These are the activations of a small neural network, seen along a few directions. Each row is one input.
In each table, some parts of the input vary, and every possible input appears once, in random order.
Descriptions start from the smaller parts, as in this example, which fits no table here: one of 4 places along a line, together with either a single point or one of 9 places along a line or (one of 2 separate values, together with one of 5 places around a ring).
Shared parts are said once, and a part with two or three values counts as separate values.
(in the rows, 128 means zero)

Other details of the inputs vary at random and push rows far along three fixed directions, the same in every table; ignore that.

A family of inputs:
x1: [118 132 114 156 161 128 128 133 130  64  87]
x2: [165  94 129 135 117 141 105 176 118 177 139]
x3: [118 110 106 151 148 144 146 184 132  94  90]
x4: [148  92 136 152 132 116 137 160 122 144 124]
x5: [124  61 165 188 166  83 195 118 133  99 122]
x6: [107 146 166 108 113  88 165  76 121 128 163]
x7: [112 104 155 157 130  82 166 123 133 128 141]
x8: [118 115 114 138 136 127 131 181 127 103 115]
x9: [118  94 113 143 145 134 119 148 147  88 110]
x10: [109 163 174 137 137  74 182  78 110 104 127]
x11: [165 141 110  94  87 153  80 136 110 174 139]
x12: [145 123 129  98  91 161 100 112 125 186 150]
x13: [133 159 131  86  87 126 104 133 113 166 156]
x14: [123 184  96  87 102 160 106 121 124 117 107]
x15: [ 94 144 106 140 161 122 140 137 145  33  89]
x16: [137 110  98 124 119 152  96 185 130 130 128]
x17: [119  80 165 202 174  80 185 110 133 102 126]
x18: [150 137 131 116 115 127 130 138 110 149 145]
x19: [113 162 168 120 109 110 148  82 119 163 142]
x20: [114 163 161 107 117  89 172  99 122 131 171]
x21: [143 129  94 130 131 145 105 154 126  97  94]
x22: [143  97 118 146 120 172  69 158 141 178 113]
x23: [ 95 215 113  74 127 161 117  82 122  69 107]
x24: [127 132  95 123 128 162 124 169 128 111 105]
x25: [109 147  93 131 139 159 116 142 135  79  80]
x26: [116 149  85 122 139 160 138 158 124  79 101]
x27: [115 132  98 134 136 150  82 153 140  93 103]
x28: [143  55 144 196 156  98 164 144 132 131 128]
x29: [131 126 156 115 110 133 133  89 133 173 154]
x30: [116 183 117 111 134 130 117 113 112  77  94]
x31: [135 134 149 141 132  97 157  97 119 130 143]
x32: [152 124 118 103 115 146 112 128 116 135 137]
x33: [161  71 134 145 129 155  83 139 134 167 137]
x34: [142 136 136 134 129 133 103 105 121 144 142]
x35: [146 125 129  94  95 162 103 118 125 185 156]
x36: [147 141 109  88  85 150  77 149 121 174 154]
x37: [131 135 111 116 111 136  98 132 131 139 143]
x38: [124 123 158 115 114 122 110  96 132 160 165]
x39: [103 216  94  63 107 130 127 108 118  59 114]
x40: [144 154 107 101 122 137 126 134 118 103 120]
x41: [138 114 102 127 117 161 106 176 129 143 106]
x42: [114 110 112 159 179 141 130 139 138  39  79]
x43: [119 175 146 100  99 120 140  96 118 155 134]
x44: [111 166 164 113 105  96 174  88 113 150 141]
x45: [113 146 136 123 127 105 157 125 118 118 158]
x46: [122 157 165 129 127  80 174  92 113 121 131]
x47: [131 161 103  85  88 144  85 148 115 139 127]
x48: [143 134 140  89 162  84 140  93 113 196 138]
x49: [132  91 126 149 128 119 128 152 134 145 151]
x50: [100 158 163 144 141 106 165  70 129 125 142]
x51: [128  97 138 149 122 112 118 151 137 150 130]
x52: [ 98  82 167 192 160  75 172 133 141 105 119]
x53: [127 129  92 125 126 159 120 164 131 109 100]
x54: [ 98 176 176 106 123 106 172  46 121 128 152]
x55: [150  85 100 135 108 153  78 170 134 166 141]
x56: [134 161 157 115 111 106 133  81 111 151 149]
x57: [146  68 111 158 156 147 131 176 131 101 110]
x58: [149  83 130 150 124 161  92 144 151 182 132]
x59: [114 146  87 122 129 153 130 151 129  80  83]
x60: [120 109 172 178 168  86 172  97 139 103 128]
x61: [131 126  94 128 132 164 111 150 147 106  94]
x62: [115 198  98  95 138 128 159 123 100  48 111]
x63: [145  55 127 174 137 141 130 162 153 159 120]
x64: [124 162 140 100  98 131  81 111 122 166 150]
x65: [132  87 128 168 138 134 137 138 144 147 124]
x66: [121 183  87  46 150 137 111 108 116 159 101]
x67: [112 162 167 126 117 115 141  73 127 160 149]
x68: [135 159 160 110 105  93 154  97 102 152 146]
x69: [145  88 106 142 119 160  61 161 140 164 140]
x70: [106 116  89 160 157 141 156 156 136  57  78]
x71: [120 144  88 118 137 157 134 154 137  77  92]
x72: [119 165 161 109 117 108 181  91 122 145 160]
x73: [153  80 121 135 114 140  95 166 144 173 151]
x74: [129 133  95 120 146 149 120 137 128  58  87]
x75: [153  92 130 152 133 120 137 143 122 147 142]
x76: [158 163 103  82 107 158 100 143 112 135 137]
x77: [129  93 137 166 136 139 125 126 140 158 133]
x78: [118 111 162 169 156  69 207 115 122  95 126]
x79: [128  81 148 165 131 113 114 138 143 158 142]
x80: [ 99 144 101 135 155 117 147 142 146  35  89]
x81: [136  84 138 162 131 127 149 138 136 167 146]
x82: [124  84 130 151 147 145  92 143 149 123 129]
x83: [127 148 138 109 100 113 115 111 128 155 152]
x84: [153 157 137  96 104 140  94  99 119 162 149]
x85: [127 132 140  97 106 123 125 110 123 148 164]
x86: [132 150 103  77 103 160  92 141 119 128 147]
x87: [144  99 155 154 135  98 161 118 129 139 138]
x88: [144 102 157 156 139  99 156 113 136 138 137]
x89: [124  95 137 164 141 126 103 132 143 144 146]
x90: [ 95 199 110 105 143 147 134 100 134  56  92]
x91: [122 122 112  89 164  94 120 123 128 169 126]
x92: [126 135 140 124 124 130  97 115 143 142 148]
x93: [135  71 151 154 135 136 151 139 136 165 148]
Description of these inputs: one of 3 separate values, together with either a single point or (one of 5 places along a line, together with one of 6 places along a line).
Changing only the choice among 3 separate values turns x27 into x67. The same change can be made to x83. Which row results?
> x14
Changing only the choice among 3 separate values turns x78 into x53. The same change can be made to x17. Which row results?
> x77
Which other rows does x76 become when the choice among 3 separate values takes its other values? List them by row number.
> x20, x72
Start at x3 and move only the place on the line of 6, one step at a time. The first step leads to x41. Which rows follow, in order?
> x44, x43, x19, x22
Which other rows does x20 become when the place on the line of 5 takes its other values? List them by row number.
> x8, x16, x45, x86

A family of inputs:
x94: [122 201 110  70 134  91 156  91  99 107 117]
x95: [131  90 140 152 152 112 165 141 146 124 130]
x96: [145 158  81  65  85 186  62 151 127 127 123]
x97: [126 142 110 140  96 162 104 145 133 102 121]
x98: [136  90  86 162 165 164 116 195 141  90  96]
x99: [110 164 197 110 137  41 224  42  95 155 168]
x100: [117 140 112 111 153 110 182 112 122  69 103]
x101: [158 148 108 100  66 190  58 145 121 167 136]
x102: [136 159 170  97  78  88 115  86 115 215 200]
x103: [110 132  92 122 166 138 138 170 126  52  75]
x104: [101 179  98  99 113 136 131 119 127  56 120]
x105: [153 135 101 117 111 168 108 146 117 133 101]
x106: [ 88 165 122 117 134 111 148 123 118  57 115]
x107: [118  68 134 174 161 163  88 117 171 205 106]
x108: [132 154 180  95  96  76 136  85 115 202 180]
x109: [103 143 143 170 154 108 200 123 130  57  96]
x110: [162  48 137 165 148 110 112 176 142 202 138]
x111: [147  25 180 213 170 126  73  94 168 165 144]
x112: [137 135 110 119  96 162  82 145 126 145 154]
x113: [113  94 140 147 146 113 143 151 131 105 112]
x114: [154 175  99  74 102 160 100 118 103 159 143]
x115: [116  72 166 195 154  99 174 141 141 121 137]
Describe the family of inputs behind these rows.
> either one of 2 separate values or (one of 4 places along a line, together with one of 5 places along a line)
Which other rows does x101 become when the place on the line of 4 takes its other values? List them by row number.
> x97, x105, x109

A family of inputs:
x116: [149  72 108 147 105 163  62 187 147 184 143]
x117: [139 120 124 107 115 137 105 140 127 204 148]
x118: [145  82 184 169 142  80 180 106 125 189 151]
x119: [145 144 131  86  97 124  81 119 116 179 158]
x120: [126  74 141 172 180  94 186 136 136 103 113]
x121: [138 168 121  93  95 154 117 120 115 161 133]
x122: [102  99 158 181 153  98 190 128 142  75 135]
x123: [126  67 152 178 130 115 125 159 148 156 149]
x124: [122  13 137 214 177 106 157 188 160 146 108]
x125: [121 106 139 183 156 106 159 143 131  68 108]
x126: [148 100  96 157 134 153  97 173 129 101  99]
x127: [128 159  83 103 132 158  97 152 121  48 105]
x128: [132 144 183 115 101  74 135  77 115 195 194]
x129: [138 152  77 108 144 158 115 156 117  94  75]
x130: [110 210 123  92 121 111 154  90 100  59 108]
x131: [136 118 183 121 108  99 167  84 124 210 188]
x132: [101 189  90  94 146 129 148 119 113  13  90]
x133: [139 195 107  67  91 162 108 114 106 161 127]
x134: [ 74 217 100  89 152 148  99  68 137  49  84]
x135: [ 93 123 176 168 145  74 219  93 134  83 148]
x136: [117 192 125  66  88 131 110 104 119 152 148]
x137: [137 112 113 118 106 158 107 146 132 138 138]
x138: [152 140 122 103  73 171  80 138 120 183 146]
x139: [100 139 141 163 161 142 122  82 150  81  87]
x140: [155 124 137 101 114 126 117 113 121 167 156]
x141: [112 167  94 115 125 150 141 143 125  58  80]
x142: [169  87  89 124 107 177  20 194 134 175 138]
x143: [127 194 127  62 103 111 111  94 109 146 146]
x144: [128 154  69  87 141 152  87 164 122  96  83]
x145: [103 153 160 124 163  58 199  85 116 122 132]
x146: [104 157 196 126 134 106 146  16 138 157 167]
x147: [138  88 161 174 150  90 173 123 129 134 124]
x148: [125 127 118 137 143 119 141 129 126  75 123]
x149: [146 149 113  79  86 165  94 126 124 165 151]
x150: [160  82 143 158  90 154  95 152 136 205 160]
x151: [157  37  73 169 179 168 101 214 147 115  77]
x152: [135 115 158 124 124 113 162 105 123 185 164]
x153: [131  81  96 181 140 167 108 198 146  77  87]
x154: [ 85 140 146 139 141  89 176 115 133  83 123]
Describe the family of inputs behind these rows.
> one of 3 separate values, together with either a single point or (one of 2 separate values, together with one of 6 places along a line)
Changing only the choice among 3 separate values turns x141 into x136. The same change can be made to x121. Which row results?
> x124
List by row number the other rows that have the choice among 3 separate values in common with x140.
> x120, x122, x127, x131, x132, x135, x137, x146, x148, x149, x151, x152
